A small network was shown many inputs. Here are its activations along a few directions, one row for each input.
Each table varies a few parts of the input and shows all the possible inputs, shuffled.
A made-up example of a description, with smaller parts first: values(3) and (point or ring(9) or (line(6) and ring(8))).
Shared parts are said once, and a part with two or three values counts as separate values.

A family of inputs:
r1: [  6.2 -28.3   5.1  38.5  -2.9   4.0   1.2 -17.0   8.6  17.0   4.5 -34.2
 -16.9]
r2: [  3.1  11.4  28.3  15.8 -16.3  18.4 -24.4 -10.6   5.0 -14.0 -23.1 -23.7
  43.7]
r3: [ -7.1   0.7  33.9 -13.6  56.8  25.6 -28.7  -5.2  22.5  -9.6  15.2 -30.2
  -4.6]
r4: [ -3.9   8.0 -32.4   9.6 -50.3  12.0 -24.5  19.0 -16.7  15.0  58.9  -0.4
  -7.9]
r5: [-13.1 -29.4  11.9  -5.5  -1.3  -8.4  51.3   0.7  15.3  79.2  -7.3  18.0
 -28.2]
r6: [ -3.5  25.3 -45.5  -2.1  -6.2  12.9 -29.8  20.3  -7.4   7.9  72.6  -7.7
 -14.7]
r7: [  2.0  28.5  -0.1  38.3  29.1 -55.2  -7.6  18.4   5.2 -36.5 -24.5   5.9
  13.6]
r8: [ -5.9  -0.9 -29.8 -58.1 -58.9  -4.6  31.9  29.2 -33.1   6.6  25.0  40.1
  -1.8]
r9: [  1.7  26.9  20.3 -23.4  51.2  18.1 -32.7  -3.5  16.5 -28.5  -7.0 -19.8
  21.1]
r10: [  9.1  30.2  20.2  -3.2  58.0 -14.2 -24.2  14.0   1.0 -43.9 -16.8   1.8
  25.0]
r11: [ 13.8  31.8   7.1  10.7  66.2 -44.9 -19.9  25.4   6.4 -31.4 -19.3  22.5
   3.1]
r12: [-11.9   9.2  -0.1  -3.4  -9.2  -3.1  16.8 -23.3 -15.0 -23.2 -64.5  11.2
  22.0]
r13: [ -9.3   5.4 -38.6 -26.9 -21.9 -23.2 -30.7  34.9 -15.2 -28.0  55.1   0.2
  -4.2]
r14: [ 15.6 -15.6  16.1  19.9  14.4 -13.6 -11.1 -16.4  20.9  -0.8  18.3 -46.4
 -39.4]
r15: [ 15.1  24.3   2.9  17.6  23.9 -12.9 -21.5   2.5  11.4 -49.7 -23.3  -1.8
  34.8]
r16: [ -5.0 -38.7   5.1   5.9  -2.7  15.7  32.7 -38.1  -9.7  28.7 -15.7 -23.6
 -33.1]
r17: [-14.4 -17.0 -48.9 -27.9 -45.5   6.0  11.8   9.7 -50.7 -12.0  23.5  29.0
  -3.5]
r18: [  7.3  13.6  24.0 -39.2 -19.6  29.0  39.9 -21.2   1.8   8.5 -39.7   9.6
  31.8]
r19: [ 10.4  17.7  -9.6  35.3 -10.6 -52.8  -8.1  -0.6   6.9 -25.7 -41.5  14.1
  11.2]
r20: [ -3.4 -35.4  -2.8  46.9   0.4 -17.8 -12.1 -16.0  24.2  47.3  15.7   3.8
 -15.1]
r21: [-10.9 -18.7   5.4   9.3  63.0 -24.6 -20.7   9.6  30.4  32.6  28.0  -3.1
 -37.3]
r22: [  9.8  -2.6  25.1  11.8  14.9  21.9 -26.9 -28.7  21.7 -14.1  15.4 -31.1
   4.8]
r23: [  7.3 -20.5  27.6   5.8  55.1  -0.2 -15.0   0.7  19.5   1.7  24.1 -29.4
 -35.9]
r24: [ -3.6  -1.2 -11.7  26.5  -7.8 -31.4  26.3 -15.0  -8.2 -25.0 -58.4  41.3
   7.8]
r25: [  7.0  15.3  16.1  26.0 -12.9 -13.0 -15.7   2.1  -0.6 -38.6 -40.3   6.3
  41.0]
r26: [  7.3  19.2   9.0  -6.8  19.7   9.0 -25.3 -17.2  27.0 -28.8  -8.1 -27.7
  37.3]
r27: [  4.7  24.4 -31.7 -26.9  20.8  15.9 -33.2  27.9  -2.4   5.3  81.7  10.5
 -21.9]
r28: [ 10.5   0.3  36.4 -18.1 -16.8  40.6  45.4 -18.4  -9.5  26.7 -20.7 -12.6
   4.5]
r29: [  2.2 -31.2  30.1 -10.5 -15.9  18.5  50.1 -10.6   8.6  41.7 -17.2  -4.4
 -30.5]
r30: [ -3.8   9.7 -26.6 -36.5 -57.6  28.5  31.9   9.8 -13.4  30.9  41.7  42.0
 -19.8]
r31: [ 10.0 -15.7  33.0  18.2 -21.0  19.0 -15.3 -12.3  12.0  -4.0  -3.5 -39.1
   8.6]
r32: [  2.7   6.6 -39.5 -38.2  16.2 -11.6 -34.0  36.9 -20.2 -28.8  67.3  16.2
  -4.0]
r33: [  8.5  21.5  19.0 -19.6 -19.4   9.6  38.3  -2.8  -1.4  -8.2 -57.4  35.4
  28.4]
r34: [  1.9  -8.6 -50.0  -6.9 -44.6  -2.7 -21.3  36.2 -21.7 -22.7  36.7  11.6
   3.7]
r35: [-26.5  -2.6 -45.7  -9.1 -41.1  31.6  11.6   9.6 -37.9  25.5  35.3  12.8
 -15.1]
r36: [-29.5 -45.2  -7.1  17.0   0.9  -6.9  32.3  -8.2   3.5  56.0 -17.9   1.4
 -24.7]
r37: [  0.9   0.0   9.1  -7.0 -14.3  31.2  11.2 -22.7 -18.4  -1.6 -47.0 -12.5
  37.4]
r38: [  3.8 -17.5  16.3   2.0 -15.6  37.6  11.7 -37.8 -16.8  10.5 -24.7 -16.5
   3.3]
r39: [  4.6  16.6   9.7   4.3  -1.2 -28.2  51.2  13.0  -3.7  -1.6 -59.8  50.7
   5.9]
r40: [-13.5 -17.5   8.3  23.6  22.5 -35.8 -13.1   5.8  33.7  36.1  18.9 -20.2
 -30.7]
- Changing only one part turns r16 into r1. The same change can be made to r24. Which row results? => r19
- Changing only one part turns r13 into r8. The same change can be made to r7. Which row results? => r39
- What is each input in this table made of? => line(5) and (values(2) or line(6))
- Change only the values(2) part in r27. List by row number the other rows that result. => r32
- Change only the values(2) part in r35. List by row number the other rows that result. => r17

A family of inputs:
r41: [-18.9   3.2 -34.5 -24.7  13.4  19.2 -43.2  28.7  -7.8  -6.7  74.9   9.3
  -7.8]
r42: [ 20.4  25.1  20.5  35.7  48.5 -19.9 -29.1   0.8   3.5 -42.9 -53.7 -13.2
  26.3]
r43: [ 13.3  29.5  26.2  -8.5  13.4 -34.4  35.0  -6.9   3.1 -34.0 -84.3  26.5
  65.4]
r44: [ -4.9   3.9 -36.4 -15.5 -50.2   1.1  20.9   6.4 -14.2  26.7  53.2  33.6
 -21.4]
r45: [ 12.1 -18.6  37.0  24.0  16.1  16.9 -23.2 -20.1  45.7  16.7 -14.4 -41.4
  10.2]
r46: [  1.3  -0.6   1.5   9.8 -12.4   8.0  19.0 -34.2 -20.7 -13.5 -59.7  -5.2
  15.9]
r47: [  7.8 -12.7  49.5  16.3 -24.1  27.1  27.4 -17.8  18.6  38.2 -46.8 -23.8
  17.1]
r48: [  2.8  11.1 -16.8 -40.5 -16.7  13.0 -50.3  31.4 -13.0 -12.7  71.2 -21.5
 -25.2]
r49: [-20.4  12.4 -34.8 -33.3 -26.3  27.7  18.6  21.8 -32.3   8.7  50.7  35.5
  -0.4]
r50: [ 12.0  20.0  25.7   3.0  52.9 -47.1 -19.2  -6.7  36.5 -45.9 -65.1   1.8
  51.9]
r51: [ 11.8 -41.8  48.5  24.5  67.4  -3.8  15.7 -21.5  19.3  20.9 -17.5 -26.8
 -29.4]
r52: [  6.2   6.4   8.4  18.0   3.1 -10.7  21.1 -16.4 -15.5 -31.3 -78.0  13.1
  43.1]
r53: [ -0.1  11.1 -31.5   1.8  -0.7   1.5 -27.9  27.1   4.9  10.2  77.7  15.8
 -45.2]
r54: [ -2.9 -26.1  43.1  -0.4  15.6   8.1  67.0 -26.6  14.4  34.4 -50.3  -8.2
 -26.1]
r55: [-12.2 -19.9 -42.1   7.3 -12.6 -19.0 -42.1  26.8  -2.2  26.6  67.8  10.4
 -45.8]
r56: [-14.8   5.3 -24.1 -42.2 -65.3  15.2  28.0  11.5 -24.6 -11.2  59.4  -3.9
  -7.3]
r57: [-21.0 -23.2 -45.4  -1.9 -49.1  -4.1  13.1  29.4 -26.7  38.5  43.7  35.6
 -32.0]
r58: [  7.4  14.8   5.3  26.6  27.0   1.2 -30.7 -33.8  10.8 -22.6 -28.8 -37.5
  10.6]
- What is each input in this table made of? => values(2) and (line(4) or line(5))
- Changing only the values(2) part turns r47 into r45. The same change can be made to r44. Which row results? => r53
- Change only the values(2) part in r43. List by row number the other rows that result. => r50

A family of inputs:
r59: [  7.7  15.3  -1.0 -10.0  14.3 -11.8 -29.6   9.6   1.3 -34.1  18.0  -5.7
  12.9]
r60: [  1.4  -8.9  30.3   2.1 -19.0   9.3  53.2 -32.4  -7.1  11.8 -68.7   5.6
  20.0]
r61: [ -3.1  14.9  -9.5   1.6  28.1 -21.0 -21.2  14.6   2.7 -25.2   3.9   8.7
   5.2]
r62: [ -4.1 -10.8 -15.0  -2.5 -17.2  -5.2  23.5  -1.4  -7.4  24.0  13.1  19.4
 -24.8]
r63: [ -0.6   5.8   4.8   9.0  14.5  14.1 -39.6   4.6  11.9 -16.5  15.0 -24.2
   6.4]
r64: [ -3.8 -16.2 -12.2  -6.8 -20.1   9.9  14.9  -0.7  -6.4  33.6  21.9  -8.8
 -22.6]
r65: [  3.7  -2.8   1.8   7.4  33.1  -2.5 -25.5   1.4  16.0   3.1  18.1 -22.4
  -6.9]
r66: [ -0.2   0.2  -2.4  26.0  26.8 -25.6 -22.7  10.2  23.6  -1.7   9.5  -2.8
  -8.6]
r67: [ -5.5   0.2 -21.9 -15.8 -25.3  -4.8  18.6  13.7 -18.5   6.3   9.2  30.5
  -5.1]
r68: [ -3.8   2.9 -11.8 -25.4 -38.4  12.7  10.4  10.2 -16.4  -3.0  16.4  15.9
   1.2]
r69: [ -5.5  -5.2  -7.7 -12.6 -27.9  32.2   7.3  -4.2 -16.2  18.2  21.8  -0.9
  -8.0]
r70: [ 13.8   4.6  44.6  26.9  31.0  -7.4  10.8 -25.7  16.5 -16.5 -78.2 -15.3
  30.4]
- What is each input in this table made of? => values(2) and (point or ring(5))
- Changing only the values(2) part turns r61 into r67. The same change can be made to r63. Which row results? => r69
